Each row below holds a small network's activations on one record, seen along a few directions.
Each row is followed by the record's values for the fields W, U, P, Y, M, D, Z.
A field that a record lacks is written missing.
The largest differences between rows may come from other fields.
In the rows, zero is written as 500.
Strong random noise was added to every row along 2 fixed directions; ignore it. To show where, here is one row again and again, with new noise each time:
[505 463 567 526 484 335 273 540 604 449 637 665 183 247 582 595]
[384 523 467 406 572 636 497 472 713 447 269 571 469 618 498 522]
[439 517 497 434 540 513 425 507 625 472 423 597 348 452 535 545]
[424 519 488 424 549 548 447 497 647 466 379 589 382 499 524 538]

[459 577 306 362 521 570 629 469 556 601 368 442 778 755 493 638] -> <W:w1 U:u2 P:p1 Y:y2 M:missing D:d2 Z:z3>
[528 474 552 614 466 452 575 533 513 435 315 428 430 557 466 420] -> <W:missing U:u1 P:missing Y:missing M:m3 D:d2 Z:z1>
[473 707 424 415 531 567 502 568 365 687 424 385 421 445 433 407] -> <W:w2 U:u2 P:p2 Y:y1 M:missing D:d1 Z:z3>
[470 571 498 455 736 740 810 514 411 465 589 659 319 647 739 245] -> <W:w1 U:u2 P:p2 Y:y2 M:m2 D:d1 Z:z1>
[433 524 556 545 454 343 447 426 583 518 538 415 624 440 401 588] -> <W:w2 U:u2 P:p2 Y:y1 M:m3 D:d2 Z:z3>
[606 447 639 589 366 391 485 462 492 437 610 524 277 402 559 319] -> <W:missing U:u1 P:missing Y:missing M:m3 D:d2 Z:z3>
[578 341 598 521 494 463 361 565 712 389 407 452 430 476 508 517] -> <W:missing U:u1 P:missing Y:missing M:m2 D:d2 Z:z1>
[409 578 423 332 597 574 626 560 402 560 363 501 423 610 555 405] -> <W:missing U:u1 P:missing Y:missing M:missing D:d2 Z:z1>
[484 593 430 475 587 730 492 628 773 512 111 317 566 588 395 452] -> <W:w2 U:u2 P:p2 Y:y2 M:m2 D:d1 Z:z1>
[500 374 569 652 432 191 229 408 471 496 655 480 481 218 440 592] -> <W:w2 U:u2 P:p2 Y:y1 M:missing D:d2 Z:z1>
[621 427 652 683 352 195 173 546 721 435 639 633 183 131 552 605] -> <W:missing U:u1 P:missing Y:missing M:m1 D:d1 Z:z1>
[398 378 510 470 496 462 478 457 463 460 625 548 590 450 593 558] -> <W:missing U:u1 P:missing Y:missing M:m2 D:d2 Z:z3>
[580 421 594 777 451 449 613 337 342 456 474 444 527 476 504 206] -> <W:w2 U:u2 P:p2 Y:y2 M:m2 D:d2 Z:z1>
[482 539 511 459 488 778 752 437 337 486 389 437 663 610 478 312] -> <W:missing U:u1 P:missing Y:missing M:m2 D:d1 Z:z3>
[463 523 535 538 410 509 473 404 716 456 338 511 723 639 403 638] -> <W:missing U:u1 P:missing Y:missing M:m3 D:d1 Z:z3>
[494 663 455 422 567 609 522 588 291 626 576 416 370 366 570 390] -> <W:w2 U:u2 P:p2 Y:y1 M:m2 D:d1 Z:z3>
[565 378 650 713 449 276 332 582 628 349 572 579 173 388 557 507] -> <W:missing U:u1 P:missing Y:missing M:m3 D:d2 Z:z1>
[380 499 428 440 518 733 523 601 653 441 372 514 594 599 485 487] -> <W:missing U:u1 P:missing Y:missing M:m2 D:d1 Z:z3>
[588 600 581 600 437 448 457 402 320 581 518 410 355 330 509 364] -> <W:w2 U:u2 P:p2 Y:y1 M:missing D:d1 Z:z3>
[536 562 542 422 522 444 624 463 380 511 526 577 459 418 494 432] -> <W:missing U:u1 P:missing Y:missing M:m1 D:d1 Z:z1>
[469 463 649 733 634 692 658 391 579 375 527 628 468 665 616 253] -> <W:w2 U:u2 P:p2 Y:y2 M:m2 D:d1 Z:z1>
[523 273 667 843 339 337 188 352 858 186 477 503 395 469 370 443] -> <W:w2 U:u2 P:p2 Y:y2 M:m3 D:d2 Z:z3>
[516 415 618 619 398 351 555 375 527 473 517 540 444 417 409 411] -> <W:missing U:u1 P:missing Y:missing M:m1 D:d2 Z:z2>
[437 396 592 570 494 512 257 475 759 329 579 680 429 554 640 639] -> <W:missing U:u1 P:missing Y:missing M:m2 D:d1 Z:z3>
[456 496 352 410 520 535 741 421 168 666 755 446 767 462 554 642] -> <W:w1 U:u2 P:p1 Y:y2 M:m2 D:d2 Z:z3>
[544 440 593 557 512 541 480 528 652 470 544 643 519 524 447 455] -> <W:missing U:u1 P:missing Y:missing M:m1 D:d1 Z:z1>
[413 443 578 692 439 426 395 335 577 456 511 442 491 511 408 544] -> <W:w2 U:u2 P:p2 Y:y2 M:m3 D:d2 Z:z3>
[389 578 406 366 476 655 637 440 584 522  74 296 678 744 411 535] -> <W:missing U:u1 P:missing Y:missing M:m3 D:d2 Z:z3>
[527 482 512 415 523 349 374 674 421 555 664 502 348 318 630 631] -> <W:missing U:u1 P:missing Y:missing M:m2 D:d2 Z:z3>
[560 478 481 594 418 620 595 403 484 483 216 452 641 589 371 376] -> <W:missing U:u1 P:missing Y:missing M:m1 D:d1 Z:z1>
[641 453 548 494 459 498 342 539 682 404 218 417 518 475 346 567] -> <W:missing U:u1 P:missing Y:missing M:m1 D:d1 Z:z1>
[526 420 563 582 373 439 591 386 273 477 601 412 688 485 411 509] -> <W:missing U:u1 P:missing Y:missing M:m3 D:d2 Z:z3>
[568 536 494 458 386 496 534 518 481 478 260 294 494 516 404 469] -> <W:missing U:u1 P:missing Y:missing M:m3 D:d2 Z:z3>
[412 329 562 686 446 469 410 426 730 287 376 583 519 655 462 473] -> <W:missing U:u1 P:missing Y:missing M:m3 D:d2 Z:z1>
[433 602 362 310 528 449 638 474 378 605 593 454 578 507 552 569] -> <W:w1 U:u2 P:p1 Y:y2 M:missing D:d2 Z:z3>
[391 415 580 556 461 534 472 400 632 446 568 596 497 591 585 512] -> <W:missing U:u1 P:missing Y:missing M:m2 D:d2 Z:z3>
[550 500 541 617 620 540 511 642 665 408 484 548 318 447 623 479] -> <W:w2 U:u2 P:p2 Y:y2 M:m2 D:d1 Z:z2>

Here are new rows. What are their fields?
[484 519 564 452 502 585 443 491 613 372 479 574 464 648 515 504] -> <W:missing U:u1 P:missing Y:missing M:m3 D:d1 Z:z3>
[519 445 565 426 517 511 487 566 654 503 429 471 502 535 460 491] -> <W:missing U:u1 P:missing Y:missing M:m2 D:d2 Z:z1>
[507 535 540 578 468 565 508 465 512 364 441 396 508 444 382 419] -> <W:w2 U:u2 P:p2 Y:y2 M:m3 D:d1 Z:z3>
[546 521 510 531 461 484 403 539 435 611 573 560 372 395 495 544] -> <W:missing U:u1 P:missing Y:missing M:m1 D:d1 Z:z1>
[441 329 524 624 405 455 398 505 530 493 711 550 709 481 458 642] -> <W:missing U:u1 P:missing Y:missing M:m2 D:d2 Z:z3>
[539 496 522 369 523 513 537 572 545 547 413 442 489 517 488 451] -> <W:missing U:u1 P:missing Y:missing M:m2 D:d2 Z:z1>
[408 564 371 239 603 607 596 614 224 685 637 478 519 545 618 537] -> <W:missing U:u1 P:missing Y:missing M:m2 D:d2 Z:z3>
[500 468 568 584 391 383 272 544 737 389 430 480 549 430 407 775] -> <W:missing U:u1 P:missing Y:missing M:m3 D:d1 Z:z3>
[557 428 628 561 598 527 362 431 757 263 413 589 360 541 424 379] -> <W:w2 U:u2 P:p2 Y:y2 M:m1 D:d1 Z:z1>
[572 595 498 380 476 499 392 654 535 475 365 385 425 465 412 637] -> <W:missing U:u1 P:missing Y:missing M:m3 D:d1 Z:z3>
[352 547 393 335 501 610 563 562 697 534 282 423 742 778 377 587] -> <W:missing U:u1 P:missing Y:missing M:m3 D:d2 Z:z3>
[535 347 436 635 451 376 472 421 556 402 586 586 522 458 477 538] -> <W:w1 U:u2 P:p1 Y:y2 M:m1 D:d2 Z:z1>
[441 479 411 314 610 605 445 702 655 580 359 430 527 595 477 634] -> <W:missing U:u1 P:missing Y:missing M:m2 D:d2 Z:z1>
[474 601 464 240 600 707 571 581 508 441 330 495 435 656 583 375] -> <W:missing U:u1 P:missing Y:missing M:m2 D:d1 Z:z3>
[517 473 645 676 352 397 392 467 698 405 600 578 428 396 526 580] -> <W:missing U:u1 P:missing Y:missing M:m3 D:d1 Z:z3>
[531 556 506 374 572 613 706 441 353 569 552 403 586 556 563 295] -> <W:w2 U:u2 P:p2 Y:y2 M:m2 D:d2 Z:z3>
[496 397 600 574 435 281 276 586 702 435 709 638 409 391 600 621] -> <W:missing U:u1 P:missing Y:missing M:m2 D:d2 Z:z3>
[550 596 363 415 575 620 471 719 637 565 379 402 389 417 508 569] -> <W:w1 U:u2 P:p2 Y:y2 M:m2 D:d1 Z:z1>
